A small network was trained on invented records. Each row is its activation on one of them, seen along a few directions.
Each row is followed by the record's values for the fields Vemes, Pusod, Dud, Gono, Kuri, Tumu, Fen, Mim.
A field that a record lacks is left out.
The largest differences between rows may come from other fields.
Random noise pushes rows far along 20 fixed directions. That doesn't count. These rows show it; they differ only by the noise:
[-324  168   60   87   38  129   96  116 -318  126  189 -276  233 -176
  170    1  343  125 -500 -293   78    9  530 -536 -174 -262  146 -333
  -99  225  232  130  -32]
[ 157 -137 -144  -83   83  204  -86  -16  408 -320 -519  208  393  -93
  123   34  134  213  309 -232  246  219  -35  157  -65  217 -359 -468
  -51 -213 -273    6  415]
[ 129 -294  -76  -74  -50  238  282  -31 -192  135 -181 -121  302  261
  -45  399 -106   37  425  -93  -37  -83  310 -310   19 -257  -76  -37
  395  -63  342   55    2]
[  59 -274 -441  326 -201 -195  170   51  -68 -165 -206  433 -342  166
 -216   67 -113  215  -61  117 -333   25  -24  101  -56  193  -19  288
 -511 -111  200  -30  -84]
[-448 -185 -773 -342  396  100  -10 -523  -80 -194  108 -257    4 -102
  397 -195 -327  567 -325 -405  316 -276 -301 -355 -207  -16   78   55
 -246  259  514 -244  491]
[-183  494 -172  243 -132  440  396 -429 -224   89  341  109 -245  323
 -233  116  -86  473   -5 -289  -48  136 -568  -45  166 -421  158  521
 -525 -604  208   67 -278]
[-229  372  181  213 -142  -79  -46  130   60  253 -231   32  339  138
  247  197  493 -165  121  -23  223  163   45   13  422 -448 -138   57
 -436  -84 -211  124   -8]
[ 195  235 -135  -12  252 -460 -155  248  107  665  270 -588 -240   25
 -419  211  100  166  -18 -299  -10  -68  287 -190 -112 -293  -83  321
  -24  -85  -66   99  236]
[-433  325 -229 -189  325 -369   60  314 -658   95 -311  377 -465   36
  174   52  -57 -220  388 -130   28  -25   61 -385  341   29  321   75
 -161  491 -227  531  -54]
[ -72  -94 -108  -76 -116  422  192 -124   25   74  100 -338   -2  175
   -7 -181  200  109  211  356  205  -66 -207  401 -311   74  114  -82
  325  181  144  200  150]
[ 148 -140 -141 -186  277  -57 -392  154 -232 -124  227   76  -34 -417
  343  337  116 -436  158 -405  391 -326  -21 -139 -143 -144  109   53
  349  313   89  262   61]
[ 226  197  146  -29   72  102 -187   43  -78 -693 -267  384  -11 -175
 -213  308  100   -3   38 -700 -224  214   19  158 -150  206  -96  -85
   -7  214 -160  324  -27]
[ -96 -151 -529  229 -218  -63   55  -15 -200  272 -350  227 -200  153
   56  -15 -102  476   66  187  216  304  107 -194  190  315   33 -236
  -16 -297 -103 -207  573]
[ 341 -596 -298  412 -165  -38 -236  105 -351 -118  -12  134 -337 -260
  -22  300   19   38   95  146  228 -102    8  -59  -65  219  -68  -36
  237 -370  105 -262   21]
[ -12  -84 -258  125   77 -300 -155  299  -82  311 -631  -51   -2  465
  -38  119 -151  226  200 -271 -313  134  102 -198  540  299    1  117
   96 -211 -201  -84 -125]
[  13  467 -151  158 -165   28 -366  -11  220  342 -143  -30  539   34
  -20   55 -178  316 -113   77 -302   53 -179  -30   93  191  283  113
  138   89   96 -214  502]
[ 216 -548 -191 -116 -236 -167   59  -87  -22  -79 -260  -62  198 -148
  439   78  121 -448  303 -161   36 -392 -267   21   66 -194  -21  146
  319  105  452 -311  249]
[  90  141  133  -90   66 -227 -156    7  252   31  220 -162  -62 -503
  -69 -267  207  -96 -500 -340  -30  -61   51   -1 -266   84  121 -114
  -24  310  159 -235  411]
[  82  317  -21  188 -178  227 -136  117   59  422   60   25  266  199
 -181  213  106  211   41  209   25  236  238   61  -40   74  103 -104
  181 -118  -42  216  247]
[ -42  406  293 -161   50    6 -412 -126 -315  -69  -58 -359  485  -80
  -13  393  115  -83  113  332  206   11  411 -101   54 -251 -297 -135
 -109   60  113  294  162]
[ 378  292 -341  224 -513   84 -186   76 -115  367  326 -296  353 -126
  166  245  173   94 -115 -341 -115 -102 -170 -106 -294 -328  307  263
  329 -326  168  101  412]
[  10  130   67  -74  176 -315 -357   48 -358 -192 -226 -235   99 -511
   82 -270 -628  174 -324  313 -169 -131   69 -662  305  238  -24 -133
 -173 -261  -42 -432 -102]

[-140  -27 -159 -125  125    7   52 -142  -77 -291 -132  293   61  -79
   98   50  327  101   28 -111   88   18   54   82 -235   97 -371 -352
 -106  152  182  259  182] : <Vemes:f2 Tumu:k2>
[ 123  347   21  281 -379  210 -197   74  112 -178  -16  370  340  253
  -94  208  252   23 -136    5 -443  151 -151  585 -290  181  200  177
  248  524   87  422  -38] : <Vemes:f2 Tumu:k1 Fen:j1 Mim:b2>
[  68  448  245   69  134  584 -146 -139  225   53  300  481  385 -334
  -54  250 -109  182  227   47  269  148 -368  -75  -19  -65  -24 -208
  329 -131  -56  -54  208] : <Vemes:f1 Pusod:s2 Dud:d2 Gono:t2 Kuri:h1 Tumu:k2>
[  86  312  108   80 -228 -268  -69  364   23  342    1 -111 -276   83
 -263 -380  -55  -75 -138  268 -303  234  317  174  -94  389  508  -61
   48  101 -473  203  145] : <Vemes:f2 Tumu:k2>
[ -42  225   94  -88 -241  -58  347 -145   88 -289 -235  307 -117  -52
 -110  -77 -241   33   63  153 -108  192 -151  121   78 -129  -29  158
 -239  278 -224  -65  295] : <Vemes:f1 Pusod:s1 Dud:d2 Gono:t2 Kuri:h3 Tumu:k2 Fen:j2 Mim:b1>
[-130  119  161  286 -106 -205  245  307 -355  343 -111 -281 -292  -36
   12  -78  -65    8  229  235  -72 -118 -304 -356  430 -312  128  279
  218  -51 -334 -253 -357] : <Vemes:f2 Tumu:k2 Fen:j2 Mim:b1>
[ 145 -323 -174 -403 -288  -47  284  156  -89  -14 -127  229    2   73
  387  -16  182 -326  207   73  267  119  351   70 -167  -35 -278 -322
  441  199  -21  469  342] : <Vemes:f1 Pusod:s1 Dud:d2 Gono:t1 Kuri:h2 Tumu:k2>
[ 151  133   41 -340  -42 -393  105  -28  -23   65  -77 -398   93   45
   31 -256 -678  -64  -92 -217 -356  -68   99 -479  274 -300  210  401
 -160 -138  -67 -235  -53] : <Vemes:f2 Tumu:k1 Fen:j1 Mim:b2>
[ -53  107 -125   82 -191  245  291 -303  232  195  362   18   91   97
    4 -228  253  190 -169  512  122 -126 -394  381 -248 -182 -247   61
 -233 -250  360   89  -44] : <Vemes:f2 Tumu:k1 Fen:j3 Mim:b1>
[  84  552  689 -245   25 -295 -372  118  334  217   25 -246  514 -162
   15 -182 -101 -572  -85  230 -358 -121   50   69  271  -74  143  124
    5  242  -62  -91  -75] : <Vemes:f2 Tumu:k2>
[ 135 -102  -20 -103  261  103 -153    7   99  -59   55 -322   29  -65
   73  -91 -202   93   78 -217  193  -70 -117 -131   66  -16  -58  -18
  -23 -550 -310  -84 -241] : <Vemes:f2 Tumu:k2 Fen:j3 Mim:b1>
[-142 -236 -442  -20 -267 -491  118   13 -480  -34 -350 -203  -58 -322
  683 -116 -181  -77   80   68  204 -296 -280 -523  270 -362   56  171
   84  226   -6 -398  404] : <Vemes:f2 Tumu:k1 Fen:j1 Mim:b2>
[ 168   83   70 -177  193   88    3   88  159  190  161 -295  208  -26
  128 -114 -159  234 -235 -147  222   47   93 -283   93 -187 -293 -137
  278 -349 -186   40 -225] : <Vemes:f2 Tumu:k2 Fen:j2 Mim:b1>
[-115  200 -109 -642  309 -224 -143   18  138  298  252 -220  -86  370
  265 -369  393 -379   -7  -67  180  -67  -11  467 -103   67 -217  -44
  -53  -23   16  776 -186] : <Vemes:f2 Tumu:k2 Fen:j1 Mim:b2>
[ 377  -95    9   -9  -28 -165  133  268  -87  -62  305  601 -350 -547
   87 -279  -54 -388 -285 -129 -194 -164 -132 -219  -87  139   82  -73
  -75 -447  138   49 -377] : <Vemes:f1 Pusod:s1 Dud:d2 Gono:t2 Kuri:h3 Tumu:k2 Fen:j3 Mim:b1>
[  72  257  265 -400 -243   37 -141 -751 -209  -32  281 -485   94   92
 -334  402 -104 -351  151   19  129  -39  373  157  -95 -345  214  300
 -230   24  580  -72  765] : <Vemes:f1 Pusod:s1 Dud:d1 Gono:t2 Kuri:h3 Tumu:k2 Fen:j1 Mim:b2>
[-187  453 -111  272  347 -193 -324  455   63  548  182  522 -123   48
   88   29  282  238 -377 -131   44  174 -138 -109  257  178  -91  -19
  160  208 -127  319 -311] : <Vemes:f2 Tumu:k1 Fen:j2 Mim:b1>
[ 187 -291 -508  -75 -272 -315  309   67 -143   -5   17  366 -277   57
   75   56 -466 -333   50 -348 -377 -214  167 -267 -121  -76  639  488
 -285   70  225   25  191] : <Vemes:f2 Tumu:k1 Fen:j3 Mim:b1>
[-186   21  121 -242  373 -236  -13 -106  123 -204  -62 -323 -293  -61
   -9 -300 -139  -99    9 -237    9 -107 -286   14  234  -59  -45  242
 -444  -16 -153 -174 -241] : <Vemes:f1 Pusod:s1 Dud:d2 Gono:t2 Kuri:h3 Tumu:k1>
[-289  -10 -161  242 -362   26  181   89 -474  -13 -156  -58  258  469
  297  265  376 -179  135  -20 -331 -154   39    4   29 -342  179  260
 -201  124  324  392 -400] : <Vemes:f2 Tumu:k2 Fen:j3 Mim:b1>
[ 301 -282 -355 -161 -126 -397  150  -23 -273  180   20 -244 -261 -295
  173   81  136 -389  722  -87  236 -396 -241  -83 -245 -423  106  143
  234 -121   62  -19  572] : <Vemes:f2 Tumu:k2 Fen:j1 Mim:b2>
[  63  -18    3   72  188 -160  131  271  196  -61    0  269  150 -261
   19   -4  391   -5  -48 -305 -246 -143 -101  -41 -338 -117 -296 -188
  122  341  163  129 -137] : <Vemes:f2 Tumu:k2 Fen:j1 Mim:b2>
[ 265 -165  424  216 -325  -83  134 -110  195  139  209  166  -73 -243
 -120   60  -42 -439    8  297  205   43  148  -14  186 -301   45   80
 -255 -465  -47 -516   42] : <Vemes:f2 Tumu:k2 Fen:j2 Mim:b1>
[-444  278  441   96   55  157   48  -13 -162  -20   62  111 -350  -69
   93 -314  485 -280  -85  145  264  121 -280  277  277   91  190 -140
 -179  220 -119   50 -306] : <Vemes:f1 Pusod:s2 Dud:d2 Gono:t2 Kuri:h1 Tumu:k2 Fen:j1 Mim:b2>
[ 147  129  129   28 -120  342 -160  -34 -163   80  136  161 -310   78
  110 -185  330 -137  105 -272  229  218 -420  411  153  426  228 -202
  539 -419 -189  189 -142] : <Vemes:f2 Tumu:k2>
[-533   45   13 -382  576  160  338 -366  482  -88  -26 -452 -109  187
  -13 -694   99  181  -13  -78  100 -227 -539  369  -61   44   28   13
 -424  315   75  -75 -194] : <Vemes:f2 Tumu:k1 Fen:j2 Mim:b1>
[ 341  -30  350  -42  -58 -262 -127  -29  125  -50  109 -178   13 -481
 -133 -237 -314 -331 -159   91 -381 -350 -270  -44  -23   74  197  164
  339   84  128 -563  -73] : <Vemes:f2 Tumu:k2 Fen:j1 Mim:b2>
[-149 -116  -42   81   41   65 -115  230  187 -175 -304  456  308  128
   64 -139  392 -122 -110  182 -293   57  308  308 -211  568   19 -448
 -214  327  231  364 -144] : <Vemes:f2 Tumu:k1>
[-306  158  -54  394  -12 -212 -373   70  -56   48  220   -6 -289 -108
  152  -77  358   38 -343   91  236   84 -198  215   62   34  144  145
 -326  179 -245 -116   -1] : <Vemes:f2 Tumu:k2>
[ 128  136  190    8 -419 -335  194  283   62  247 -221 -502   43   21
  220  -69  102 -203   43 -536 -127  137   26 -194  252 -474  202  230
  329  170 -568 -214  234] : <Vemes:f2 Tumu:k2>
[-126  -74 -416  225   10  424   54  -39  243   57   20 -234  279  -22
  237 -267  330  231   54 -583  -50 -184 -394   58 -391  102  567 -177
  -96 -278   -1 -105  153] : <Vemes:f2 Tumu:k2 Fen:j1 Mim:b2>
[ 163 -274  -13 -190 -445   92  -77 -261  -93 -104  306 -129 -166   -6
  396  -22 -173 -323 -435 -336  366   27   14  154  104  -71  328  230
  573  230  -19 -200  225] : <Vemes:f2 Tumu:k1>
[ 324   76  376  160 -413  -65  105 -123  -32 -211  213  809 -183  134
 -616  311  116 -266 -551 -116 -584  374  727  197 -135  219  -71   24
 -508 -153  600  201 -167] : <Vemes:f1 Pusod:s1 Dud:d2 Gono:t1 Kuri:h2 Tumu:k2 Fen:j3 Mim:b1>
[-202  178 -166  -42  309  262   -5 -115 -272 -296 -149  100   92  -55
 -139  191 -268  363  115 -561  -98   78  203 -483 -143  142  313 -258
 -178  -75 -121   91   90] : <Vemes:f2 Tumu:k2 Fen:j3 Mim:b1>

Here are new rows. What are their fields?
[ -72   26 -217  127 -283 -178  -95  -11 -118 -297 -256  110   92   53
  281  -10 -136 -202  144  146 -195 -150 -306  177  103  -37  267  380
 -365  120 -129   22  -58] : <Vemes:f2 Tumu:k1>
[-343   81  164   16  333 -453 -141 -345 -315  475   59   31 -569  273
 -224 -133  153   50 -348 -114 -192  -77 -265  -20  687  307 -192  198
   -6 -100  744 -450 -325] : <Vemes:f2 Tumu:k2>
[ -84  195 -110   93 -107  523  560  -83  -32   87  232 -134 -266  414
 -453 -208 -317  674   24  278  -24  403  150  -19 -250   26  155  -72
 -140 -382 -358  252 -161] : <Vemes:f2 Tumu:k2>
[   4 -227  256   40  352 -381  -74    0 -269  113  -61 -400 -286  -68
 -223  229  528 -194  214  -24  221 -181  251  -33  105 -227 -512 -113
  -65 -121  173  -53 -244] : <Vemes:f2 Tumu:k2 Fen:j1 Mim:b2>
[-234  427  365  149  -99  -36 -295 -141  364  268  128  280  295   12
  -44 -194 -334  -30 -574  667  -40  193  187   24  458  190  207   55
 -471   57   31 -408   33] : <Vemes:f2 Tumu:k2>
[  24  116 -263 -206  365   80   37  -35 -142  108  170  504 -237   99
   76  190 -213  226   37 -356  263  114  -94 -202  125   -1 -225  -10
  291  -48  -32  380 -162] : <Vemes:f2 Tumu:k1>
[-276  341  381  361  -24  275 -327  120 -443   42 -282   10  513   -8
  209  294  304  167   69  255  160  227  112 -261  370    5 -130 -474
  433   50 -191  -10 -198] : <Vemes:f2 Tumu:k2 Fen:j1 Mim:b2>
[  57 -139  118  316 -178 -196  -24  277  123   45 -165  377 -235 -131
 -165  259  495 -490  396   61   16  -24   -4  436  -91   57  192   70
   51  489 -157    7  313] : <Vemes:f1 Pusod:s1 Dud:d2 Gono:t2 Kuri:h3 Tumu:k1 Fen:j1 Mim:b2>
[-520 -678 -258  409  246  272   16   90  112  149   57   78 -235  -79
  255 -223  230   53    8  585  721 -104  193    0  -52  283  369 -389
 -250  175  -75 -349   20] : <Vemes:f2 Tumu:k2>
[ 323  248  156 -258   18 -273 -513 -154  139   42 -213 -222  327  -81
  -48  -38 -352  -57   93  118 -133    4 -118   76  259  228  -78   57
  224 -201  -77 -238  349] : <Vemes:f2 Tumu:k1 Fen:j3 Mim:b1>
[  33  -47 -339  465 -330  272  -79 -121 -279  -69  363   43   75   92
  -63  693  374  204 -132 -191  198   35  300   31 -426 -424   14  182
 -276 -142  230  263  144] : <Vemes:f1 Pusod:s1 Dud:d2 Gono:t2 Kuri:h3 Tumu:k2 Fen:j1 Mim:b2>
[  56  129 -409 -288  -79 -132  294  -76  125  208 -144  -94  -40  343
   66  -78   94  275   76 -415   21  183  -80   41   -3 -186 -349   52
 -150 -382  -59  317  245] : <Vemes:f1 Pusod:s2 Dud:d2 Gono:t2 Kuri:h1 Tumu:k1 Fen:j1 Mim:b2>
[ 215 -357 -515  -87 -253  586  198 -446  414  -30  184  216  351  414
  268   84   30  104  148 -509  152    9 -325  331 -285  -73  138   84
   70 -489  419   55  247] : <Vemes:f2 Tumu:k1 Fen:j1 Mim:b2>
[ 122 -255   45  132 -185  -45  -46 -219  -76 -612   47  109  220 -663
  488  -30 -116 -384 -102 -147   62 -405 -466 -167   -2 -361  159  205
 -216   23  181 -528  -73] : <Vemes:f2 Tumu:k1>
[  85  497   53 -196  171  -11   35    4  522  347  -35  303  309 -230
  -41 -458  -43  320 -121  205   45  213 -157  -84   59  218 -348 -500
 -157 -525 -165  -34  305] : <Vemes:f2 Tumu:k2 Fen:j2 Mim:b1>
[   6 -137  228 -196  104  161  471 -305 -122   10  271   45   67  -97
 -230   43 -262   60   -4  199  -72 -106  267 -406 -158 -284 -205 -147
   96    4  573 -167 -127] : <Vemes:f2 Tumu:k2>
[-119 -107  395  397  246 -158  168   46 -299  -98 -152 -202   -4  -45
 -348  251  243   -9 -141 -593 -438 -163  287 -526  267 -296  -59   50
 -512 -340  299 -372 -786] : <Vemes:f2 Tumu:k1 Fen:j2 Mim:b1>
